Each row below holds a small network's activations on one input, seen along a few directions.
In each table, some parts of the input vary, and every possible input appears once, in random order.
A made-up example of a description, with smaller parts first: one of 5 places around a ring, together with either a single point or one of 11 places along a line or (one of 2 separate values, together with one of 6 places along a line).
Shared parts are said once, and a part with two or three values counts as separate values.

Other details of the inputs vary at random and push rows far along three fixed directions, the same in every table; ignore that.

Rows:
R1: [  9 -26 -11   1  -7  14   2   6   1  -1 -22  20   4]
R2: [ 15 -24 -20   5  -6  17  -5   5   6  -2 -20  21   0]
R3: [ -21   22  -12   41  -53  -10   -4    9  -41    8   47 -103   38]
R4: [ 20   3  24   1  11  -3  11 -12  -1   5  10  -7  -9]
R5: [ 14 -13 -22  -3   3  18  -1  18   0 -13 -23  18   6]
R6: [ 17 -23 -10   1  -6  12   0  18  -3  -9 -23  22   1]
R7: [ 16 -20 -19   0  -6  16  -2  12   2  -1  -9  25   0]
R8: [ 14  26  16  -4  -1  -8   5 -10  20  -1   1 -14  -3]
R9: [  5 -21 -42  38 -59  31  -6  44 -60  -5   4 -67  49]
R10: [ 12 -26  -8  -5  -4  13  -1  19  -2  -7 -18  17  -2]
R11: [ 12  18  15   3  -1 -21   1 -13   9   4  -1 -12 -16]
R12: [ 15   0  24   6  11  -3   7 -20   2   4   1 -12  -9]
R13: [  0 -13 -13 -11  -3  17   7  10  -5  -4 -10  21   9]
R14: [ 15  13  22  -1  17   0   7  -9  -3  -8   1 -13  -8]
R15: [ 20   7  23   7  10  -6  10 -14  -3   3   9  -2  -6]
R16: [ 17  12  20  -5  14   4  14 -13  -1   0   7 -11  -5]
R17: [  9  16  16   6  -3 -20   7 -12  20   1   8 -12 -12]
R18: [-70  10  -2 -30  -2 -24 -23   1   4   6  19  10   9]
R19: [ 10  10  20   0  15   4  10 -21   2  -1   0 -15  -5]
R20: [-62   0   1 -24  -6 -30 -25   3   5  11  19  13   4]
R21: [ 20   9  17  13  18 -11  -1  -9  -1  -4   5  -6  -9]
R22: [-45  -3  -1  -6   1  -6 -10  16  -1  20   9  21  -6]
R23: [ 19  11  17  14  14  -8  -4 -11  -1  -5   7  -4 -13]
R24: [ -3 -16 -14  -6  -3  18   4   3  -1  -5 -20  17   9]
R25: [-74  -1   6 -23  -5 -31 -20   1   9  10  30  14   6]
R26: [ 12  27  10  -2   1 -12   5 -13   9  -2  -5 -14 -12]
R27: [ 12 -11 -23  -2   0  20  -5  15   0 -14 -20  20   1]
R28: [ 12  24   6   0   2 -14  13 -13  13  -3  -1 -15 -14]
R29: [-60  -5  -8 -17  -4 -30  -8   0   5   6  19  15  -5]
R30: [ 18  17  12   3  19   0   9 -14   0  -1   9  -7  -2]
R31: [ 18 -22 -18   0  -2  14   1  14   2   0 -12  23   4]
R32: [ 16  14  11   8  19   1   6 -21   4  -2  -1 -11  -2]
R33: [-54   7  -4 -13   5  -1  -8  14  -2  16  10  18  -2]
R34: [ 19  19  11   4  15   3   6 -16   1  -2  11  -5  -6]
R35: [ 18 -26 -20   4  -3  16  -1   8   6  -1 -24  19   4]
R36: [  5 -14 -24  -2  -2  22  -3   3   5  -6 -19  18   4]
Each input here is: one of 2 separate values, together with either a single point or one of 5 places around a ring or (one of 3 separate values, together with one of 4 places along a line).
Q: Changing only the choice among 2 separate values turns R28 into R29. The same change can be made to R14. Which row results?
A: R10
Q: Start at R29 and move only the place on the ring of 5, one step at a time. The first step leads to R17. Which rows follow, in order?
A: R25, R20, R11
Q: Change only the choice among 2 separate values in R26. List by row number the other rows that result.
A: R11

Rows:
R37: [ 40  10  28  12   6   4   5   8  -3   5 -13  -6 -16]
R38: [ 42  10   4  14  12  14  12 -20   9   3   1  -5  -1]
R39: [ 42   7  13  28  16   5  -6  -5  -1   0  -7  -3 -17]
R40: [ 43  13   3  22  15   3   8  -5  -2  -7   0  -1 -16]
R41: [-30  15  23  43 -22 -34 -26  -6 -60   6  60 -96  28]
R42: [-25 -35 -21 -20 -14  12   7  28  -2   8  -7  35   4]
R43: [-22 -38 -35  -5  -5  11  -2  15   0   4  -4  40   5]
R44: [-34 -24 -23 -25 -10  26   6  19   2   4 -22  26  10]
R45: [ 44   7  12   9   6  -8   9  -5   1 -20  -5  -8 -10]
R46: [ 35  17   8   2  11   3   7 -15   4 -22 -22 -19  -4]
R47: [-22 -43 -26 -18 -15   1  -2  13   2  -9  -8  33   9]
R48: [-104   59   91  -71  110  -86  -17  -82   45   -9   62   74  -45]
R49: [ 31  26  14   1  13  15  17   0   2  -5 -19 -17 -10]
R50: [-31 -25 -37 -10  -2  23  -3   5   2   1 -20  32  11]
R51: [-99 -12 -18  -1 -40  -3 -18  23 -55  24  67 -49  51]
R52: [-22 -50 -18 -13 -14   1 -15  13   1  -1 -17  32  10]
R53: [ 34  31  -2  -1 -35 -23   8  -6  48  12 -19 -22 -22]
R54: [-21 -35 -27 -26 -13  12  -6   9   7 -10  -8  32  20]
R55: [-23 -44 -25   2  -4  13 -16  15   1  11 -12  39   4]
R56: [ 33  24   0  16  19  14   7 -14   0  -8 -16 -10  -9]
R57: [ 41  15  18   7   8   3  18   9  -2  -2  -5  -7 -16]
R58: [ 33  43  -2   5 -28 -25   2   8  47   2 -20 -20 -19]
R59: [41 23 16 -1 10 13 13  5  3 -2 -3 -9 -5]
R60: [-31  36   5  44 -14 -14 -18  -9 -58  11  74 -89  34]
R61: [ 33   6  10   2   4   6  15 -26  10 -13 -20 -20  -2]
R62: [-26 -40 -10 -15 -16  13  -6  27  -2  15 -16  36   4]
Q: What is each input in this table made of?
A: one of 2 separate values, together with either a single point or (one of 3 separate values, together with one of 4 places along a line)
Q: Changing only the choice among 2 separate values turns R43 into R40. The same change can be made to R47. Which row results?
A: R45
Q: Change only the place on the line of 4 in R41. List by row number the other rows that result.
A: R45, R46, R48
Q: Change only the choice among 2 separate values in R41. List by row number the other rows that result.
A: R52
Q: Change only the choice among 3 separate values in R55. List by row number the other rows that result.
A: R52, R62
